Each row below holds a small network's activations on one record, seen along a few directions.
After each row come some of the record's fields: SAV, SELO, NOZ, BOZ, GEP, LABID, POMU.
Not every record has every field; a missing one is written missing.
The largest differences between rows may come from other fields.
In the rows, 500 means zero.
Strong random noise was added to every row along 10 fixed directions; ignore it. To show where, here is one row again and again, with new noise each time:
[482,527,543,412,544,531,564,354,476,416,578,299,573,660,549,579,509,513,510,413,496,588,495,474,601,529,467,578,513]
[471,542,511,526,620,549,660,512,472,381,661,345,665,518,454,675,285,528,368,636,538,457,347,599,585,570,489,550,543]
[480,459,478,516,539,483,446,362,455,439,572,352,500,609,489,371,476,463,622,470,518,410,392,290,459,414,566,385,410]
[461,468,603,491,362,461,486,451,558,452,490,377,571,513,276,535,602,611,563,628,446,362,418,375,437,524,462,686,510]
[549,404,388,368,605,669,515,334,506,417,428,604,653,496,509,444,591,615,376,469,336,475,643,371,441,487,507,405,491]
[455,677,552,338,423,560,472,499,580,505,336,484,299,509,512,570,591,325,512,344,496,753,610,508,535,538,368,689,633]
[488,494,563,527,580,601,576,627,419,525,628,592,458,504,300,501,486,460,444,582,553,270,501,590,519,596,543,563,527]
[534,353,502,504,532,572,390,420,444,465,456,398,461,538,337,392,437,522,483,589,424,414,426,398,486,549,491,445,312]
[550,472,373,436,398,664,348,537,516,495,307,744,500,292,241,323,744,744,363,566,359,562,781,414,417,561,506,438,394]
[564,473,650,569,526,498,381,572,422,630,408,313,150,482,348,505,118,230,514,624,515,522,277,607,685,660,376,501,202]
[453,606,238,469,612,484,597,442,562,273,537,366,746,443,678,587,472,656,311,547,548,807,514,547,488,458,474,465,644]
[487,523,522,561,311,417,281,410,391,497,580,265,404,612,322,249,710,679,723,419,580,616,563,306,584,491,587,424,218]

[422,497,549,621,413,658,332,678,400,404,585,479,393,536,173,383,372,434,538,534,574,379,341,460,367,494,634,469,485]
{SAV: pev, SELO: missing, NOZ: rura, BOZ: zoka, GEP: moru, LABID: missing, POMU: missing}
[620,395,374,529,532,483,399,515,536,558,323,695,615,315,583,509,397,683,334,630,364,624,562,575,464,531,480,363,401]
{SAV: lafe, SELO: missing, NOZ: rura, BOZ: zoka, GEP: moru, LABID: missing, POMU: missing}
[519,568,427,495,530,298,602,482,629,593,425,684,586,388,777,567,562,523,519,515,506,550,558,508,460,434,470,484,636]
{SAV: lafe, SELO: lofe, NOZ: sas, BOZ: missing, GEP: gumo, LABID: liril, POMU: missing}
[455,621,484,590,414,385,590,716,507,531,573,538,426,420,444,522,623,545,491,572,641,541,568,708,534,552,484,629,607]
{SAV: pev, SELO: missing, NOZ: bavi, BOZ: missing, GEP: gumo, LABID: liril, POMU: missing}
[604,496,617,433,545,460,534,287,522,667,427,483,371,545,739,527,278,200,692,346,397,397,380,361,601,381,447,383,385]
{SAV: lafe, SELO: missing, NOZ: bavi, BOZ: missing, GEP: seg, LABID: missing, POMU: pil}
[495,722,465,629,524,606,677,764,337,554,823,618,515,409,401,520,491,583,459,441,713,497,657,782,736,549,647,454,515]
{SAV: pev, SELO: missing, NOZ: rura, BOZ: deba, GEP: moru, LABID: missing, POMU: missing}
[479,563,440,473,503,504,512,459,568,509,464,702,635,357,517,458,608,623,489,522,462,427,582,280,391,416,588,327,511]
{SAV: lafe, SELO: missing, NOZ: bavi, BOZ: missing, GEP: seg, LABID: missing, POMU: birev}
[463,366,538,293,632,764,494,395,503,445,370,418,345,652,407,490,553,283,400,392,408,451,532,436,479,542,382,661,554]
{SAV: pev, SELO: lofe, NOZ: sas, BOZ: missing, GEP: seg, LABID: missing, POMU: pil}
[550,353,611,478,704,668,514,517,278,615,613,568,255,747,510,355,478,276,538,311,530,325,578,609,604,586,574,393,388]
{SAV: pev, SELO: missing, NOZ: bavi, BOZ: missing, GEP: gumo, LABID: liril, POMU: missing}
[479,624,479,551,323,385,405,517,534,457,461,393,423,454,488,449,486,522,588,498,527,693,483,496,503,485,476,475,467]
{SAV: pev, SELO: makik, NOZ: sas, BOZ: missing, GEP: seg, LABID: missing, POMU: pil}
[395,631,479,419,506,644,582,487,608,323,439,421,628,438,456,669,376,439,368,535,444,581,359,394,402,426,447,566,690]
{SAV: pev, SELO: missing, NOZ: bavi, BOZ: missing, GEP: gumo, LABID: liril, POMU: missing}
[465,554,677,524,455,417,516,498,510,559,520,389,341,609,543,572,375,242,683,422,546,418,345,462,529,476,469,562,525]
{SAV: pev, SELO: missing, NOZ: rura, BOZ: deba, GEP: moru, LABID: missing, POMU: missing}
[426,660,397,705,518,518,506,816,469,481,614,722,465,272,368,450,343,438,458,641,667,383,409,556,382,448,652,319,577]
{SAV: lafe, SELO: missing, NOZ: rura, BOZ: deba, GEP: moru, LABID: missing, POMU: missing}
[542,221,439,626,392,303,379,405,494,419,518,331,574,609,472,326,607,666,602,642,450,346,382,470,342,459,513,515,417]
{SAV: pev, SELO: missing, NOZ: bavi, BOZ: missing, GEP: gumo, LABID: poso, POMU: missing}
[501,528,759,494,630,553,700,538,370,566,752,469,364,731,523,633,300,217,553,404,572,244,426,697,682,640,514,548,541]
{SAV: pev, SELO: makik, NOZ: sas, BOZ: missing, GEP: seg, LABID: missing, POMU: pil}
[494,636,666,466,417,580,419,482,417,609,494,454,240,591,468,414,470,318,674,266,525,578,542,402,633,492,539,391,353]
{SAV: pev, SELO: missing, NOZ: bavi, BOZ: missing, GEP: gumo, LABID: liril, POMU: missing}
[554,224,455,459,529,512,449,338,448,385,477,336,630,688,492,451,649,723,426,530,388,555,559,562,514,603,445,588,399]
{SAV: lafe, SELO: makik, NOZ: sas, BOZ: missing, GEP: gumo, LABID: poso, POMU: missing}
[403,678,269,635,498,594,378,737,427,318,516,407,401,367,415,377,373,549,335,545,677,894,490,622,486,512,570,292,460]
{SAV: pev, SELO: missing, NOZ: bavi, BOZ: missing, GEP: gumo, LABID: liril, POMU: missing}
[438,689,498,655,359,358,553,530,536,398,665,451,681,421,517,537,376,604,611,570,571,467,340,394,451,379,625,345,536]
{SAV: lafe, SELO: makik, NOZ: sas, BOZ: missing, GEP: gumo, LABID: poso, POMU: missing}
[514,344,389,461,576,425,561,375,520,407,526,477,739,614,678,536,704,701,455,484,455,542,603,535,442,489,494,556,606]
{SAV: lafe, SELO: missing, NOZ: rura, BOZ: deba, GEP: moru, LABID: missing, POMU: missing}
[385,496,349,481,665,477,578,528,542,235,572,431,796,592,658,659,507,607,306,609,603,676,408,609,331,515,482,610,791]
{SAV: lafe, SELO: missing, NOZ: bavi, BOZ: missing, GEP: seg, LABID: missing, POMU: pil}
[415,341,465,556,541,507,506,642,446,394,624,494,438,657,351,411,710,486,477,559,619,303,485,647,335,552,537,717,700]
{SAV: lafe, SELO: makik, NOZ: sas, BOZ: missing, GEP: gumo, LABID: poso, POMU: missing}
[478,474,734,478,435,692,442,625,446,510,466,590,341,557,219,575,390,361,456,529,430,353,439,588,489,667,472,637,508]
{SAV: lafe, SELO: makik, NOZ: sas, BOZ: missing, GEP: gumo, LABID: poso, POMU: missing}
[385,515,429,585,475,675,372,719,498,337,512,508,461,397,173,444,373,444,386,651,573,402,320,465,287,474,579,525,603]
{SAV: pev, SELO: missing, NOZ: rura, BOZ: zoka, GEP: moru, LABID: missing, POMU: missing}
[631,369,520,607,496,358,367,436,406,676,514,466,573,512,557,456,401,658,629,541,472,535,421,513,595,488,542,457,265]
{SAV: lafe, SELO: missing, NOZ: rura, BOZ: zoka, GEP: moru, LABID: missing, POMU: missing}
[484,605,480,453,271,619,411,435,586,404,410,481,697,388,370,559,552,706,540,447,372,658,497,337,434,372,523,588,568]
{SAV: lafe, SELO: missing, NOZ: rura, BOZ: zoka, GEP: moru, LABID: missing, POMU: missing}
[500,379,642,419,598,748,466,475,417,470,451,370,336,633,338,541,301,288,393,474,417,420,393,540,577,629,428,554,395]
{SAV: pev, SELO: missing, NOZ: bavi, BOZ: missing, GEP: gumo, LABID: liril, POMU: missing}
[511,621,613,406,371,486,496,523,578,611,406,624,453,445,474,588,639,489,537,434,460,557,623,508,533,529,439,664,576]
{SAV: pev, SELO: missing, NOZ: bavi, BOZ: missing, GEP: gumo, LABID: poso, POMU: missing}
[543,346,408,522,647,485,468,501,425,587,493,626,401,526,564,292,602,455,541,477,527,351,551,465,414,446,565,372,445]
{SAV: lafe, SELO: missing, NOZ: bavi, BOZ: missing, GEP: seg, LABID: missing, POMU: birev}
[490,617,537,578,411,400,447,537,517,426,498,141,451,449,457,647,199,520,417,650,564,811,319,656,699,637,382,529,332]
{SAV: pev, SELO: makik, NOZ: sas, BOZ: missing, GEP: seg, LABID: missing, POMU: pil}
[533,293,514,386,580,452,541,309,547,481,398,310,567,666,622,593,575,527,459,508,398,560,471,537,541,551,340,731,515]
{SAV: lafe, SELO: lofe, NOZ: sas, BOZ: missing, GEP: gumo, LABID: liril, POMU: missing}
[612,564,694,453,343,444,549,449,490,691,515,650,550,525,577,602,601,623,615,354,399,507,698,573,667,549,504,550,460]
{SAV: pev, SELO: missing, NOZ: rura, BOZ: zoka, GEP: moru, LABID: missing, POMU: missing}

Here are new rows. What are their fields?
[485,527,449,642,538,387,583,650,447,567,681,473,505,410,417,491,515,542,526,627,674,364,450,602,567,488,560,539,477]
{SAV: lafe, SELO: missing, NOZ: rura, BOZ: deba, GEP: moru, LABID: missing, POMU: missing}
[543,586,450,510,267,415,339,625,623,554,207,630,247,269,450,416,539,464,477,554,432,717,629,587,439,557,376,493,469]
{SAV: pev, SELO: makik, NOZ: sas, BOZ: missing, GEP: seg, LABID: missing, POMU: pil}
[457,670,557,385,386,683,575,540,514,471,484,624,428,506,449,523,671,442,511,287,464,547,698,510,516,481,507,578,663]
{SAV: pev, SELO: missing, NOZ: bavi, BOZ: missing, GEP: gumo, LABID: liril, POMU: missing}
[561,513,727,474,455,378,635,505,539,680,551,619,613,542,595,748,511,550,562,494,451,378,522,637,598,566,466,706,607]
{SAV: lafe, SELO: missing, NOZ: rura, BOZ: zoka, GEP: moru, LABID: missing, POMU: missing}
[414,485,472,497,568,459,469,547,448,430,566,263,322,663,508,443,578,412,474,459,679,646,512,625,561,599,452,598,514]
{SAV: pev, SELO: lofe, NOZ: sas, BOZ: missing, GEP: seg, LABID: missing, POMU: pil}
[621,240,521,425,783,572,538,518,392,687,433,743,334,596,602,433,536,382,345,486,441,351,683,716,573,692,445,461,410]
{SAV: pev, SELO: missing, NOZ: bavi, BOZ: missing, GEP: gumo, LABID: liril, POMU: missing}
[379,424,465,465,491,412,473,446,593,394,449,373,531,582,484,451,706,553,514,564,549,477,478,361,337,488,463,612,613]
{SAV: pev, SELO: lofe, NOZ: sas, BOZ: missing, GEP: seg, LABID: missing, POMU: pil}
[641,520,634,605,417,238,604,513,429,772,649,495,303,516,615,436,501,430,725,452,573,348,581,687,759,543,496,460,313]
{SAV: pev, SELO: makik, NOZ: sas, BOZ: missing, GEP: seg, LABID: missing, POMU: pil}
[469,469,393,502,310,482,301,628,605,556,242,618,264,295,247,285,778,486,555,575,490,491,601,373,301,441,438,617,507]
{SAV: pev, SELO: missing, NOZ: rura, BOZ: deba, GEP: moru, LABID: missing, POMU: missing}
[430,449,374,494,494,489,284,548,475,443,377,383,206,589,490,306,654,328,571,384,613,713,526,469,392,469,463,553,510]
{SAV: lafe, SELO: missing, NOZ: rura, BOZ: deba, GEP: moru, LABID: missing, POMU: missing}
[416,396,210,499,693,611,558,631,433,276,659,567,576,621,553,383,744,532,301,457,650,513,632,735,311,484,575,597,830]
{SAV: pev, SELO: missing, NOZ: bavi, BOZ: missing, GEP: gumo, LABID: poso, POMU: missing}
[429,451,350,381,555,790,481,419,576,230,358,483,707,396,341,527,484,623,251,585,342,540,467,305,315,462,487,459,569]
{SAV: lafe, SELO: missing, NOZ: bavi, BOZ: missing, GEP: seg, LABID: missing, POMU: birev}
[606,223,361,538,577,519,471,489,463,475,448,599,451,491,473,303,524,517,411,607,397,293,556,606,388,533,491,400,434]
{SAV: pev, SELO: makik, NOZ: sas, BOZ: missing, GEP: seg, LABID: missing, POMU: pil}
[392,528,422,557,521,611,436,626,447,395,580,542,406,521,362,366,549,380,530,453,621,399,456,423,343,416,620,453,608]
{SAV: lafe, SELO: missing, NOZ: rura, BOZ: deba, GEP: moru, LABID: missing, POMU: missing}
[385,531,432,524,444,526,367,563,597,353,367,436,355,439,384,437,424,325,503,574,525,534,307,358,272,424,474,522,607]
{SAV: lafe, SELO: makik, NOZ: sas, BOZ: missing, GEP: gumo, LABID: poso, POMU: missing}
[433,396,592,474,641,766,438,644,345,405,551,451,275,728,325,501,409,252,382,413,560,467,470,690,499,679,492,609,555]
{SAV: pev, SELO: missing, NOZ: rura, BOZ: deba, GEP: moru, LABID: missing, POMU: missing}
